A small network was shown many inputs. Here are its activations along a few directions, one row for each input.
In each table, some parts of the input vary, and every possible input appears once, in random order.
A made-up example of a description, with smaller parts first: values(3) and (point or ring(11) or (line(4) and ring(8))).
Shared parts are said once, and a part with two or three values counts as separate values.

Other details of the inputs vary at random and push rows far along three fixed directions, the same in every table; ignore that.

Rows:
x1: [ 45 -10 -35  11   6  -7  -4  -7  25  -5  26 -31  45]
x2: [-14   3  -1 -44  28  15 -15  16  -9 -24 -71   3  11]
x3: [ 50   5 -10  -3 -19  29 -16  -2  33 -64  -1 -65  33]
x4: [ -5  -2  43  -2 -20  23 -21 -22  15  21   0 -11 -49]
x5: [ -4  14  43 -10 -25  15 -25 -15  14   6   4  -2 -57]
x6: [-22 -13 -30  15  48  -9  11  39 -27  10  12  13  12]
x7: [ 52  -8 -18  -1  12  -4  -8  -6  28 -28  32 -30  49]
x8: [-14 -13 -47  11  28 -23  30  30 -30  30  -6  26  19]
x9: [  5  16  18   6 -25  -6  11  -9  16  30  -1   6 -37]
x10: [-10  -5  25   7 -17  -1  14   1  26  53  62  24 -48]
x11: [-12  12  32 -48  10  23 -41  -3 -34 -60 -81  17  -1]
x12: [-30  10  33   0 -35 -12  36 -33   3  42  10  -8 -12]
x13: [  5  -8  47 -25 -28   3 -14 -29  20   9   4  16 -37]
x14: [-24  26  45  -1 -37  -4  34 -28  13  22  10 -10  -5]
x15: [  2  -3  52 -29 -20   4  -9 -21  25   6   5  20 -36]
x16: [-11   0  23   5 -22  -1   9 -16  17  21  32  36 -38]
x17: [-16  -8 -27  -2  19   7 -17  15 -37  -8 -10   5   0]
x18: [-12  -4 -39  21  35 -17  21  16 -21  20  -9  36  29]
x19: [-15  -3 -41  24  17 -23  27  37 -38   5  -8  12   2]
x20: [-22 -14 -52  19  22 -28  17  22 -55  17  16  41   4]
x21: [  0  -4  43 -26 -27  19  -1  -7  40   7 -13  -9 -37]
x22: [-14  -9 -33  24  38 -26  27  17 -36  20   4  53  26]
x23: [ -8   9  30  19 -11   0  -1  -4   7  29  20   3 -53]
x24: [  0   6 -36  37  17 -38  27  16 -24  42  15  30   6]
x25: [-13  -6  21  17 -29   2  -2  -5  12  41   8   2 -40]
x26: [-13 -10 -52  23  20 -22  31  23 -39  36  -3  25  14]
x27: [ 15  20 -20  12  -8 -19  25 -16   8 -32  27 -64  56]
x28: [-12  -9 -49  26  29 -29  19  17 -41  41  -7  33  20]
x29: [ 51   2 -26  15  -2 -13  -8  -8   4 -45  39 -32  31]
x30: [ 36   0  -4   1  10  36 -30 -11  37 -58  15 -59  29]
x31: [-12  -9   3 -31  28  -1 -24   3 -31 -13 -60  23  14]
x32: [-22  -3   7 -31  27  11 -20   1 -34 -46 -59  32   8]
x33: [ -2   0  42 -13 -32  26   1 -17  39   0 -16  -3 -37]
x34: [ -7  11  28  12 -23  13   0  -2   8  29  32  19 -42]
x35: [  0  15  48 -15 -38  15 -15 -21  17   0   5  18 -45]
x36: [-15 -11  34  16 -33  -5   9  -2  29  59  28  13 -49]
x37: [-26 -15 -34  18  31 -16  15  47 -21  18   5  15  18]
x38: [ 32  -7 -25  36  -9   7   3   4  42 -15  53 -41  30]
x39: [ 12   3 -10  -4 -11 -10  22 -22  21 -19  28 -61  56]
x40: [ -9 -14 -39  23  27 -32  17  13 -50  29   0  39  19]
x41: [ -3  10  33  17 -32  12  -2   2  21  23  10   0 -30]
x42: [  9   7 -14  -5   1 -13  28  -9  22 -23  32 -57  63]
x43: [ 43  10 -17  -6 -10   4 -30 -13  17 -59  20 -43  16]
x44: [-19  -9  13 -53  10  28 -36   9 -12 -47 -95 -16  -3]
x45: [-37   4  23 -45  23  41 -44   4 -21 -43 -73  15 -16]
x46: [ -3 -10  15  11 -35   1  19  -8  13  40  10   3 -41]
x47: [  8  16  26   4 -29   9  14 -10  21  29   1  11 -27]
x48: [ 46 -14 -33  14  -6  -8  -5 -15   3 -29  45 -28  35]
x49: [ 29 -14 -36  10   7   4 -11   7  12 -17  52 -33  26]
x50: [ 39  -9  -8  -7   8  26 -35  -8  31 -47  15 -67  25]
x51: [ -9   8  25  23 -27  -7   2   2  14  34  12   2 -46]
x52: [-25   1  20 -65  20  23 -45   5 -17 -54 -72  12  -7]
x53: [ -4   1 -31  30  27 -28  25  24 -47  21   6  47  27]
x54: [ -7   1 -35  27  31 -41  19  20 -49  19   0  40  13]
x55: [ 44   8  -6  22  -5  23 -16  -4  30 -36  41 -55  21]
x56: [  1   0  34   9 -21 -16  23 -12  39  75  36  33 -38]
x57: [-52  19  34 -49  10  17  -3 -18 -18 -44 -86 -12  24]
x58: [-12  16   7 -21  18  11 -22   6 -25 -13 -73  20  10]
x59: [-29  -9  -7 -39  22   4 -28  11 -37 -28 -50  25  -3]
x60: [ 39   1 -33  13   4   9   9  -3  33 -24  23 -31  41]
Description of these inputs: ring(6) and (point or ring(9)).
Changing only the ring(6) part turns x34 into x10. The same change can be made to x53. Which row results?
> x7
List by row number the other rows that have the ring(6) part in common with x28.
> x4, x12, x17, x20, x25, x26, x40, x46, x48
Which other rows does x57 become when the ring(6) part takes its other values? List them by row number.
> x12, x14, x27, x39, x42
List by row number the other rows that have the ring(6) part in common with x18.
> x16, x22, x30, x32, x33, x38, x45, x57, x60
Start at x36 and move only the ring(9) part, one step at a time. The first step leads to x44. Which rows follow, in order?
> x8, x1, x31, x13, x59, x49, x50
